A small network was trained on invented records. Each row is its activation on one of them, seen along a few directions.
Here are examples, each followed by its value of one field, MIMA.
Other fields move the rows too, some of them a lot.
[ 15  26 -17 -34 -44   0  24   6  35   7 -31  13  18 -29  -4] -> fovup
[  5  -4   1  13 -22   8 -14   0 -20 -18  -2 -30   4  -2  25] -> veta
[-17 -31  -9 -11 -19  26   5  13  -8 -19 -30  11  -6  -4 -14] -> bupaz
[-16  21  34   9 -13  36 -32 -12  -2 -31   4   7  -4 -16  16] -> zaned
[ 23   8 -13 -26  65  11 -18  39 -35   9  19  29   8  56 -18] -> vig
[ 20   5 -24 -37 -43   2  10 -20  39   9   7  -9  19  22  32] -> zop
[ -7   6  23   5   8   6  39   3  -9   1 -18   1 -24   3  -3] -> bakez
[ 50 -10  22  13  -5   2 -22  -9 -18  -4  -5  21  26   9  -7] -> demu
[ -6 -11  -5 -17   2  11  -4  -1  -6 -23 -28  -3 -24  -9  12] -> fubol
[ -64    7  -44   -8 -101  -34    0  -21   25   -7  -45  -26   59  -43
  -63] -> finel
[  0  11  23  12  23   3  40   7 -18  -1   3   2 -18  15   2] -> bakez
[-10  46  37  25  29   1  34 -16 -11  -6  18  -5 -15  30  -1] -> vemin
[ 25   5  22 -13  -3 -17 -19  36 -15  18   2 -27  15 -18 -10] -> sarom
[  4 -10   8  36   1  19   6  -9  14  42  -4   0  -6 -17 -29] -> fovup
[ -4 -33 -15 -10  20  -5  21   7   0 -11   8   9  14 -30  -1] -> rad
[ -7 -16   6  -7  -7 -19   1  24   1   8 -10 -39  -6 -25  19] -> sarom
[ 32 -13  13  15  20   5  -1 -22  -5 -22 -10  -3   4  12  16] -> demu
[  9  -9   6  -2   8  19   3   0  -4 -30 -32   3 -25  -7   1] -> fubol
[-21   7   4 -30   2  11   9  -7   2 -10 -17 -11  -7 -28  -4] -> vog
[ 13  -5  14  -3  76  22   6  20  -9 -14  30  13 -13  58   7] -> vig
[-15 -47 -41  -7 -40  11  -8 -24  18  36   1  12  -1 -65 -43] -> rad
[  1  -8   2   2  26 -14  26  14 -13   9   6  -1   7 -11   3] -> fovup
[ 39 -28   4  26  49 -12  19  -1   1 -20  31  30   3 -21  13] -> zak
[-13 -30  16 -33 -23   7   7   2   7  -3 -30   7 -12 -13 -39] -> bupaz
[ 27   9  26  -8  51 -27   4 -13  -2 -15   3   4 -40  29   1] -> suneb
[ 14   3   8 -11  77  29   3  13  -6 -15   8   6 -13  58   6] -> vig
[  4  12  15  -3  24  -8  30 -34 -23   4  25  -7   7  19  22] -> finel
[-15  50  76  46  37   8   9  -9   7   6  41  17  -6  44   6] -> vemin
[ 21  -2  17  14 -44   2 -31  15 -35  -9   1 -15  22  -9  -6] -> veta
[ -8  57  -7  36 -12   0   4 -22  -4 -33  35  -5  21   1 -31] -> nima
[ -3  17  10 -30 -18 -12  -8 -22 -29  18   2 -17  26  11   0] -> finel
[-26 -21  28  -4 -19  -6  -7 -16  10  16   9  28  15 -10  -4] -> kavuf
[-10  31  30 -18  -5  56  -3 -12  -7 -45  12 -30  -5 -45 -22] -> reto
[-41  19   7 -28 -22   2 -14 -13  24  10 -30  22 -11 -53 -14] -> vog
[ 12  43   2   1  45  11  19 -36 -36 -21  21   3 -16  27  28] -> nima
[ -9  38  26 -18   4  53   4 -20 -12 -42  20 -18  -3 -46 -21] -> reto
[ -3   1  16   3  21 -21  -4 -35   2  22  31  28   7  23  37] -> zop
[ 30  41  37  19  74  24  20 -30 -30 -24  45   6 -12  50  30] -> nima
[-17   7   0 -26 -10   4  12   1   0  -9 -30 -11 -15 -33 -10] -> vog
[  4 -12   1   2  26   2  34 -15 -19 -11  20   8  15  14   5] -> kavuf
[  6 -24 -26 -35 -35 -27  -2   6 -13  10 -17  29  19 -60 -35] -> rad
[-62  -6 -31  -7 -98  -1 -36   0  50 -32 -37 -11  30 -61 -56] -> fubol
[-18 -30  -4 -21 -23  19   2   5   1  -7 -32   7 -13   1 -10] -> bupaz
[ 22 -30   9 -13 -70 -10  27 -12  52  24 -14  -4  39  17 -23] -> bimas
[ 22   6  10   7  53 -18  11 -12 -11 -17  14  10 -40  35  26] -> suneb
[-28  25  19 -34 -14  57 -13 -12   0 -40   2 -45  -5 -47  -7] -> reto
[ 32 -27  -2  21  52   4   7   2  -3 -24  28  18  12 -16  20] -> zak
[ -7 -42   4  -1  -1  -1  13 -20   7  11 -20  -5  24  38   5] -> bimas
[ 25 -23  17  27  12   4   0 -15  -1 -25  -8   1   2  10  22] -> demu
[ 14  -9  13   3  49 -10  18 -28  -6  -5   9  -9   3  48  31] -> zop
[ -7   2  23  20 -20  20 -36  -4 -14   2  14   6  21  -5  24] -> veta
[  1 -19  -2   7  18   7  23   1 -19 -13   2  -2   8  17  16] -> kavuf
[ 34 -27 -10  28  43   1  13  11  -4 -30  19  26   9 -24  13] -> zak
[-16 -56  -3  19 -29  23 -13 -25  32  54 -14 -26  10  22 -26] -> bimas
[-14   5   2   1   3  -3  41   6 -21   6 -10   5 -20   1   3] -> bakez
[ 18   2   7  31  33  29 -10  -3  20  36 -35 -23 -10   6   1] -> sarom
[ -8   6  12   5  20 -26 -18 -12   5  -3  21  28 -38  17  33] -> suneb

Here are new rows. What is MIMA for each?
[ -1  -6   5   3   4 -11  20  14 -11   1   2 -13   6 -20   4] -> fovup
[ -7  10  14  -1  27 -22 -27 -11  14  -2   8  26 -36  17  24] -> suneb
[  0 -20  10   5  23   6  24 -10  -5  -6   3   7   7  14   6] -> kavuf
[ 25 -16  11  19  12  13  -2 -22   4 -27 -31  -8   2  10  18] -> demu
[ 22   6  14   4  51  -1   6 -11  -2 -26 -13  -3 -36  41  20] -> suneb
[-12 -29   5 -23 -17  20   9   3  -3 -11 -24   3  -7   0 -23] -> bupaz
[  6 -21 -13 -14  21 -12  28 -10  -4  -9  14  17   7 -35  -7] -> rad
[ 17   4   8 -14  81  21   5  14 -14 -12  28   9 -10  58   3] -> vig
[-13  17   2 -32  -1  -3  25 -15   0  -7 -15  -1 -11 -39 -21] -> vog
[-77  12  -4  28 -94 -30   8  19  47 -12 -28 -15  25 -37 -58] -> bakez
[-21   3 -16  25 -30 -18 -18  10  25 -29  22 -17   9   0 -38] -> suneb
[  1  33  33 -16 -17  39 -29  13 -21 -25   7 -16   8 -39 -36] -> reto
[  2 -35   5 -12 -22  -4  -7 -12 -12  18 -18   5  52  32 -21] -> bimas
[-18   8  13  -1  17   3  31   5 -12   4  -9  -6 -18  16  18] -> bakez
[  8  11  36 -17  18 -16  25 -35 -10   8  17 -17   8  12  -3] -> finel
[ 36 -28   2  23  40   3  14  -1   8 -28   2  14   7 -19   6] -> zak
[-18 -22   1  13 -50  -5 -43 -29   9   0 -30  31   7 -26  24] -> demu
[-24  12 -59 -32  -8  20  -2 -19 -15  35 -27  -1 -13 -50 -30] -> vog
[ 12  33   2   8 -32   9  46  18  22  12  -7  23 -15  -3  10] -> bakez
[-23 -25   9 -24 -14 -18 -13 -13  23  15   5  41   8 -63 -16] -> rad
[-26 -53 -45  -2 -46   7  -8 -32   0  48 -23 -14  15 -10 -29] -> bimas
[-24  11   8  -8  10  -6  -6 -25 -21  28  18  17  22  12  26] -> finel
[ 51 -19   0  11  10  -7  -8   9  -4 -17  -4  34  26 -33 -21] -> zak
[ 17 -11   8  15  49   4  35  -3 -20  -5  27  12   8  27  17] -> kavuf
[ -7 -28  -6 -13 -39   2  14  -3  47  37  -2  -1  40  43  30] -> bimas
[ 10   0  -1 -12  86  23   5  21 -16 -11  32  16   2  59   7] -> vig
[ 17   4  20 -24  76   8   1  12  -6  -5  23  12 -16  48 -14] -> vig
[ -1  -8   8  -3  10 -12  -2  28   3   6   4 -40  -6 -15  29] -> sarom
[  7  -7  -1  10 -22   9 -16  10 -27 -19   1 -36   9  -5  21] -> veta
[ -4 -24   8  -2   3  10  25 -13  -5 -12 -11  -2   7   5   1] -> kavuf
[ 20  -3  20  -7  86  29   6  16 -10  -8  42  16  -6  65   4] -> vig
[  1  -3 -12 -25  55  11   4  14 -17  -6  15   9 -11  41   1] -> vig
[ 16  14 -24  21 -12  22 -29 -29 -11  20 -17 -21   7  -7   0] -> veta
[ 27   9  -4 -22 -16 -10 -14   5 -30 -10 -11  34  -5 -25 -31] -> fubol
[ 13 -11   6  -1 -10  -9  11   0 -28   7   9  26  23   7 -12] -> kavuf
[ -2 -39  11  -1   4   8  17 -22  11   1 -33 -12  27  36  -6] -> bimas
[-44 -34 -11 -21 -33  19 -27  15   1  13 -20  32   3  -8 -10] -> bupaz
[-10 -25 -11  -5   2   1  27  -8 -16  -6  -3   2  10   5   7] -> kavuf
[-27  10   8  15  16   0   7  17 -18  23   6  34  -7  11  17] -> bakez
[ 13 -26   2  15 -20  -4  -9 -25  -3 -18 -34   0  -2  -5  16] -> demu
